A small network was shown many inputs. Here are its activations along a few directions, one row for each input.
Each table varies a few parts of the input and shows all the possible inputs, shuffled.
A made-up example of a description, with smaller parts first: one of 6 places along a line, together with either a single point or one of 9 places around a ring or (one of 3 separate values, together with one of 8 places around a ring).
Shared parts are said once, and a part with two or three values counts as separate values.

Other details of the inputs vary at random and push rows far along two fixed directions, the same in every table; ignore that.

Table:
R1: [ 1  6  5  7 -5  9 -1 -2 -1 -5  3 -2  8  2 -3  5]
R2: [  0   5   3 -13  -7   4   1  -5  -4   5   5   5  -4   1   6  -4]
R3: [-41 -27 -68  27  21 -11  36  20  15  36   2  -8 -15  -1   5  22]
R4: [  7  -4   5   4   5  -2  -6   3  -3 -10  -3  -2   3   8  -6   9]
R5: [ 6 -3  4 -5 -6  1 -2  4  1 -6  3 -1  6  8  6  7]
R6: [ 4 -1  6 -5 -3  0  3  1  0 -5  1 -2  7 10  4  5]
R7: [ 10  -4   2   1   3  -1  -7   6  -1 -11  -3   0   1   9  -3   7]
R8: [ 3 -3  6 -2 -4  0 -1  2 -2 -5  2 -3  8  9  2 10]
R9: [ 10 -16  12  45  23 -33 -34 -25  62  17   6 -14  45 -75  25 -41]
R10: [-2  0  7  1 -5 -3 -4 -4 -6  2 -1  4  3  4  6 16]
R11: [  0   2   1  -9   0  11  -4   2  -3  -7  -6  -5  -3   0 -10 -10]
R12: [-46 -22 -72  17  20   2  42  25  14  36  -1 -11 -33  -6  -5   1]
R13: [  6   2   0 -10   1   7  -2   0  -2  -8  -1  -1  -3   2 -10  -9]
R14: [  9   2   0 -11   2   5  -1   3  -3  -7   1  -1  -4   5  -7 -11]
R15: [ -7   7   4 -11  -9  10  -1  -7  -6   3   2   4  -3  -3   2  -1]
R16: [  2   2   2 -15  -7  10   3   0   0  -2   4  -2   2   3  -1  -7]
R17: [  5   6   5  13   3   7  -6  -2  -4 -12  -2   0   5   1 -12   3]
R18: [ 0  2  3 -9 -1 12 -3  2 -3 -6 -6 -8 -4  0 -8 -9]
R19: [-3  1  6 -1 -4 -3  1 -5 -5  1 -2  5  2  5  8 11]
R20: [ 1 -1  5 -2 -7 -2 -5 -2 -4  1  0  6  1  5 10 14]
R21: [  8   3   7   2   0 -10   1   1  -6  -3  -1   7  -5   7   0   4]
R22: [ -3   3   5 -15  -9  15   1   2   0  -1   0  -8   1   1   1  -7]
R23: [  6   1   1 -15  -5   7   3   2   1  -1   6  -1   1   4   2 -10]
R24: [ 1  1  8  4  1 -7  1 -1 -7 -4 -5  6 -4  6  0  6]
R25: [10  0  4 -6 -3 -3  3  3  1 -4  4 -1  6 10  4  3]
R26: [11  2  4 -6 -1 -6  4  3 -1 -4  4  0  7 11  2  3]
R27: [ 4  0  6  4 -2 -5 -4  3 -6 -4 -3  7 -5  5  2  9]
R28: [-6  7  6 -7 -7  6 -2 -2 -9 -1 -4  2 -9 -2 -6 -7]
R29: [  2   4   1  -8   2  10  -3   0  -4  -8  -2  -2  -3   0 -10  -9]
R30: [  6   4   6  -2  -3 -10   2  -4  -5   2   1   7   2   7   6   9]
R31: [ 10   4   7   3   2 -13   2   1  -7  -2  -1   8  -3   7  -1   4]
R32: [ -3   2   3 -14  -8  14   0   2   0  -1   0  -6   2   1  -1  -8]
R33: [15  1  2  0  7 -8  1  5 -2 -9 -1  1  1 12 -7  3]
R34: [ -2  10   6  14  -3   3  -2  -4 -10  -5  -1   7  -3   0  -8   6]
R35: [ -9   6   6 -12 -11  11  -2  -5  -4   5  -1  -2  -4  -4   4  -2]
R36: [ 1  0  9  7  0 -7 -4  0 -8 -3 -3  5 -2  4 -1 10]
R37: [14 -1  2 -1  5 -5 -1  5 -1 -9 -1  0  0 11 -5  3]
R38: [ -1   4   3 -13  -6  13   1   0   0  -3   3  -3   3   0  -1  -7]
R39: [ -9   6   5 -12 -11  10  -3  -6  -5   4  -1   1  -3  -3   3  -2]
R40: [  3   6   4  -8  -3   0   1  -1  -7   0   2   6 -10   1  -2  -9]
R41: [ -3   5   4 -13 -10   6   0  -7  -6   3   3   5  -3  -1   3  -1]
R42: [  5  -4  14  36  21 -25 -33 -31  55  19   3  -4  26 -84  19 -58]
R43: [  6  -3   5   7   5  -5  -6   3  -6 -11  -4  -4   6   8  -7  10]
R44: [ 4  2  5 -3 -5 -7  1 -3 -3  3  1  6  1  6  8  9]
R45: [  8  -2   4   1   6  -2  -2   2  -2 -11  -5  -1   1  10  -5   4]
R46: [-1  5  4 -7 -4  2  1 -3 -7 -1  0  5 -9 -1 -5 -7]
R47: [-39 -28 -69  34  27 -15  38  25  14  33   0  -7 -21  -1  -2  17]
R48: [-5  9  4  8 -8  6 -4 -7 -5  1  2  5  2 -2  0 11]
Each input here is: one of 4 separate values, together with either a single point or one of 5 places along a line or one of 6 places along a line.
Q: The inputs of R3 and R47 match in every part but the choice among 4 separate values. If R2 is changed in the same way as R3 into R47, which row does it become?
A: R40
Q: The inputs of R6 and R24 match in every part but the choice among 4 separate values. If R5 is changed in the same way as R6 into R24, which row does it become?
A: R27
Q: Start at R22 and move only the place on the line of 5, one step at a time. The first step leads to R32. Which rows follow, in order?
A: R38, R16, R23
Q: Start at R3 and move only the place on the line of 6, one step at a time. The first step leads to R10. Which rows follow, in order?
A: R20, R19, R44, R30

Table:
R49: [ -9   8  -7 -16 -13  34  -6  -3  -4  -5   5  -5   1   2  -9   0]
R50: [  2  -4   6  -7   7   1  -1   9 -10 -12 -10 -13  -1  12 -15  -3]
R51: [ 14   0   1 -14  -6  -7  14   6   1   0   9   0  11  22  10   9]
R52: [  0   9  -5 -19  -6  29   5   2  -3  -8   5  -4  -9   6 -11 -16]
R53: [ 10   8   3  12  11 -15   3   0 -17  -8  -4  13 -11  12 -17   8]
R54: [  3  -3   4 -20  -5  -1  -1   3  -7   1  -3   6 -15   9   9   0]
R55: [  9  -6   3  -4   6   3   0  15  -3 -17 -10 -15   3  17 -13   3]
R56: [ -9  15  -5 -23  -6  22   8  -4 -13   0   0   0 -17  -4 -17 -23]
R57: [ 47  -2  70  27  15 -24 -70 -36  54 -20  -5 -17  58 -74  19 -59]
R58: [-33  21   5   1 -25  30   5 -10 -18  10   0   3 -10 -10  -4   3]
R59: [-34 -34 -87  68  58 -41  33  11  50  50   2  -4 -18 -48  -3 -17]
R60: [-18  16  13  30  -8  -7  -2 -10 -26   3  -6  16  -7   1  -1  32]
R61: [ 16   3   1  15  10 -10   0   4 -10 -14  -1  10  -7  18 -10  14]
R62: [-41 -51 -95  57  54 -23  37  33  64  45   1 -30  -9 -41  -1 -24]
R63: [ -1  -3   4  -8   6   0   0   7 -12 -12 -11 -12  -5  11 -17  -2]
R64: [ -7   4   4 -24  -5  -6   3  -2 -15   7  -6  10 -24   1   3  -6]
R65: [  0  10  -6 -15 -11  30   4   5  -1  -9   6  -4  -4   5 -11 -14]
R66: [  4  -4  -1 -11 -11   3   1  -1   1   2  12  -1  19  15  15  26]
R67: [  0   1   5 -17  -7  -4   3   5 -10   3  -1  10 -19   6   3  -5]
R68: [ 49  11  63  48  17 -42 -59 -41  40 -13   1  11  41 -71  10 -51]
R69: [  2  12  -4 -19  -6  25   7   3  -3  -6   2  -4  -8   4 -15 -18]
R70: [ -6  14  -5 -22  -4  23   8  -2 -12  -1   2  -1 -13  -1 -16 -23]
R71: [ -7  -5   2 -17  -9   3  -4  -2  -8   3  -7   6 -10   7   9  11]
R72: [  3  -3   3 -16 -10   1  -2   6  -6   0  -3   6 -11   9   9   3]
R73: [ -2  12  -4 -17  -8  25   9   4  -7  -5   6   0 -12   1 -16 -23]
R74: [-20  10  13   4 -23  -1  10 -11 -14  16   8   8   8   6  19  31]
R75: [ 17   5   2  16  10 -13   2   5 -11 -13  -4  10  -7  17 -14  13]
R76: [  7   3   2 -18  -6  -9  14   0  -6   5   9   3   6  17   9   4]
R77: [  5  -4   1 -13 -10   0   7   0   2   0   8   1  18  19  15  21]
R78: [  4   3   1 -19  -7 -10  15  -2  -8   6   8   4   2  14   8   4]
R79: [-36 -43 -96  76  55 -33  29  14  59  48   3  -7  -7 -43   7   0]
R80: [ -7  -6  -1 -15 -11   7 -10  -3  -9   5  -3   4  -7   5  10  17]
R81: [  0  -9   4  -3   3  10  -6   9  -4 -17 -10 -13  10  15  -8  14]
R82: [ 14  -2   2 -15  -6  -4  11   4   2  -1  12   0  11  21  15  10]
R83: [-31   9  14   0 -24   3  -1 -11 -23  19  -7  12 -17  -6  15  21]
R84: [ 15   3  -1  20   6  -9   0   8  -9 -15  -1  10  -4  18 -10  17]
R85: [ 47  -2  70  31  12 -23 -72 -34  56 -21  -5 -17  64 -76  20 -58]
R86: [  7   1  -2  18   3  -3 -10  -1 -13 -10   0   9   2  12  -6  29]
R87: [ -3   3   5 -23  -4  -6   2  -1 -13   7  -5   9 -20   3   4  -7]
R88: [ 11   1   2 -13  -9  -7  15   6  -3   1  13   4   6  19   9   5]
R89: [ 13  -2   0 -11 -10  -2  11   8   4  -2  12   0  15  22  14  14]
R90: [  4   0   3 -19  -5  -4   2   5  -7   2  -5   6 -16   9   5  -1]
R91: [-26   4  14  13 -11   9  -2  -2 -18  -1 -10  -7   1   3  -3  25]
R92: [ -8   9  -5 -17 -11  32   0  -3  -3  -7   1  -3  -1   3 -10  -7]
R93: [ -2 -10   0  -2   1  13 -11   7  -5 -13  -6 -14  12  11  -7  21]
Q: Describe the family of inputs behind these rows.
A: one of 5 separate values, together with either a single point or one of 8 places along a line
Q: The inputs of R89 and R85 match in every part but the choice among 5 separate values. If R74 is changed in the same way as R89 into R85, which row does it become?
A: R91
Q: The inputs of R54 and R52 match in every part but the choice among 5 separate values. If R83 is changed in the same way as R54 into R52, which row does it become?
A: R58
Q: Which other rows does R77 become when the place on the line of 8 takes its other values? List them by row number.
A: R51, R66, R76, R78, R82, R88, R89
Q: Which other rows does R87 become when the choice among 5 separate values takes its other values? List them by row number.
A: R50, R53, R70, R76
Q: Which other rows agree with R53 in the choice among 5 separate values? List them by row number.
A: R59, R60, R61, R68, R75, R79, R84, R86
